A small network was shown many inputs. Here are its activations along a few directions, one row for each input.
In each table, some parts of the input vary, and every possible input appears once, in random order.
Descriptions start from the smaller parts, as in this example, which fits no table here: one of 3 separate values, together with either a single point or one of 9 places along a line or (one of 5 places around a ring, together with one of 6 places along a line).
Shared parts are said once, and a part with two or three values counts as separate values.
In the rows, 128 means zero.

Other details of the inputs vary at random and push rows far along two fixed directions, the same in every table; ignore that.

A family of inputs:
r1: [129 127 114 133 124 121 145 132 128 132 124 122 131 109 119 128]
r2: [119 136 122 127 121 116 143 126 124 136 128 115 124 128 132 134]
r3: [113 151 122 126 117 127 129 126 130 140 129 122 133 120 140 130]
r4: [134 125 113 129 141 120 141 140 127 133 128 129 126 111 125 124]
r5: [124 138 132 117 128 127 137 129 142 140 121 123 124 129 140 134]
r6: [124 134 124 123 137 115 138 136 122 138 134 122 121 130 138 131]
r7: [ 87  93 143 182 124 135  64 134 126 118 112 146 124 175  68 124]
r8: [244 102 159  78  77 184 100  70  69  76 173 148 109 133 139 141]
r9: [130 136 128 130 128 132 143 136 146 133 120 128 133 128 138 134]
r10: [128 139 116 130 136 125 137 143 131 133 132 130 137 128 139 133]
r11: [124 143 132 131 127 139 139 136 145 133 120 132 135 119 143 130]
r12: [126 128 118 117 140 115 135 135 125 138 133 124 116 112 127 125]
r13: [133 127 115 131 138 116 145 142 124 129 126 129 127 123 131 123]
r14: [130 153 109 124 120 120 166 135 136 138 131 116 143 114 148 136]
r15: [121 140 120 118 134 120 130 137 129 140 135 124 128 129 142 132]
r16: [117 143 118 123 119 122 135 127 131 139 130 118 131 128 135 134]
r17: [ 67  78 169 158 167 137  37 106 138  94 114 133 141 180  71  94]
r18: [238 113 155  81  74 207  65  73  52  75 195 159 123 138 146 144]
r19: [134 127 131 114 132 120 139 125 138 136 120 123 115 111 127 129]
r20: [128 129 116 134 120 116 150 133 126 128 122 123 132 121 125 126]
r21: [122 147 120 132 134 131 132 143 131 134 132 134 140 119 144 130]
r22: [133 141 113 108 137 104 164 137 125 140 133 117 120 111 150 125]
r23: [131 132 119 135 138 120 145 142 125 132 130 128 130 129 136 131]
r24: [118 119 136 121 164 124 147 105 142 109 129 118 166 123 142 104]
r25: [134 130 131 135 131 125 150 134 140 131 118 125 127 128 135 133]
r26: [121 130 117 121 124 115 139 125 127 136 126 118 120 110 122 129]
r27: [128 143 112 112 121 105 167 127 126 137 127 110 124 109 143 130]
r28: [137 124 128 131 130 119 149 134 139 129 114 127 125 122 131 125]
r29: [138 123 126 129 133 124 145 133 142 134 116 126 125 110 125 127]
r30: [118 146 135 119 126 134 132 129 141 141 120 127 127 121 145 131]
r31: [ 80 108 143 180 120 145  52 135 133 121 116 152 132 166  77 120]
r32: [ 87  90 160 167 133 134  56 130 136 124 105 146 107 179  74 124]
Each input here is: one of 2 separate values, together with either a single point or (one of 3 separate values, together with one of 5 places along a line).
The inputs of r22 and r13 match in every part but the choice among 2 separate values. If r8 is changed in the same way as r22 into r13, which row does it become?
Answer: r28
Change only the choice among 2 separate values in r2. List by row number the other rows that result.
Answer: r7
Change only the choice among 2 separate values in r16. List by row number the other rows that result.
Answer: r14
Change only the place on the line of 5 in r8. List by row number the other rows that result.
Answer: r5, r19, r30, r32
Change only the choice among 3 separate values in r14. List by row number the other rows that result.
Answer: r9, r10

A family of inputs:
r33: [ 73  85 158 179 117 148  14 127 121 116 113 161 112 192  51 120]
r34: [207 120 131  95  92 156 130 103  77 111 161 140 111 119 128 138]
r35: [123 133 127 132 131 128 139 133 143 136 117 123 129 123 135 132]
r36: [206 121 137 108  89 180 100 101  83  94 168 150 132 134 145 146]
r37: [117 127 122 133 143 121 141 127 141 121 123 119 144 115 136 116]
r38: [118 128 128 132 143 120 148 129 140 127 124 120 137 121 139 123]
r39: [123 128 128 128 139 123 144 134 144 130 116 124 128 124 137 124]
r40: [120 140 125 136 119 127 137 133 138 137 122 126 133 129 134 132]
r41: [134 131 116 133 125 116 151 144 129 137 117 131 121 122 116 134]
r42: [114 126 119 122 145 114 138 124 137 128 131 113 137 124 135 120]
r43: [115 138 126 122 133 119 137 134 138 142 121 118 123 120 133 131]
r44: [117 133 129 119 140 111 139 133 139 139 121 123 124 122 132 122]
r45: [115 132 130 124 144 111 139 127 132 132 126 118 131 125 132 122]
r46: [111 149 115 129 132 119 135 144 131 143 131 125 129 123 138 132]
What do these inputs look like to the network?
Answer: one of 2 separate values, together with either a single point or one of 6 places along a line
The inputs of r41 and r34 match in every part but the choice among 2 separate values. If r40 is changed in the same way as r41 into r34, which row does it become?
Answer: r33
Change only the place on the line of 6 in r33. List by row number the other rows that result.
Answer: r42, r43, r44, r45, r46

A family of inputs:
r47: [121 142 131 132 123 132 125 139 137 134 125 134 125 129 137 131]
r48: [117 133 123 141 122 131 121 134 126 133 130 127 131 135 119 136]
r49: [113 128 122 125 130 117 111 132 117 136 133 127 116 131 119 127]
r50: [121 120 130 130 146 123 129 125 131 122 131 128 136 138 126 122]
r51: [124 127 127 135 118 124 126 130 136 138 121 129 121 132 121 135]
r52: [117 136 129 133 121 131 129 132 136 137 125 124 126 131 128 139]
r53: [209 121 134  95  87 162 128 103  95 104 155 138 116 122 137 144]
r54: [131 119 123 144 125 121 129 141 119 130 122 135 115 126 115 128]
r55: [140 172  98  88 147  99 226 131 147 146 132  98 153  67 188 128]
r56: [116 121 133 129 136 120 128 124 128 119 128 123 137 137 128 119]
r57: [123 118 129 130 146 128 124 129 135 125 130 127 139 128 124 119]
r58: [130 120 132 138 124 120 132 139 129 135 117 134 110 126 116 130]
r59: [118 130 128 118 128 119 116 129 124 140 130 124 110 127 125 130]
r60: [114 124 131 131 133 126 127 118 130 121 127 124 138 128 123 114]
r61: [189 130 133 109  94 164 113 109  89 107 159 143 132 129 143 140]
r62: [119 123 139 127 137 122 126 121 132 120 121 121 133 137 130 121]
r63: [124 126 117 140 120 124 124 132 127 134 127 130 126 132 119 133]
r64: [118 133 131 134 121 136 119 135 132 137 122 138 126 135 130 131]
r65: [120 123 135 127 140 130 123 121 138 123 120 128 136 122 124 122]
r66: [125 120 135 128 147 131 123 127 139 126 123 125 134 129 127 121]
r67: [125 122 116 139 121 125 126 140 126 130 122 131 120 131 113 131]
r68: [116 126 137 129 134 128 125 116 135 123 120 122 133 128 125 116]
r69: [122 122 136 128 147 125 126 123 135 123 124 126 131 139 128 124]
r70: [119 137 124 141 124 132 116 141 128 130 129 137 130 134 128 129]
The inputs of r67 and r53 match in every part but one. If r60 is changed in the same way as r67 into r53, which row does it become?
Answer: r68
What do these inputs look like to the network?
Answer: one of 2 separate values, together with either a single point or one of 5 places around a ring or one of 6 places along a line
Change only the place on the ring of 5 in r62. List by row number the other rows that result.
Answer: r65, r66, r68, r69
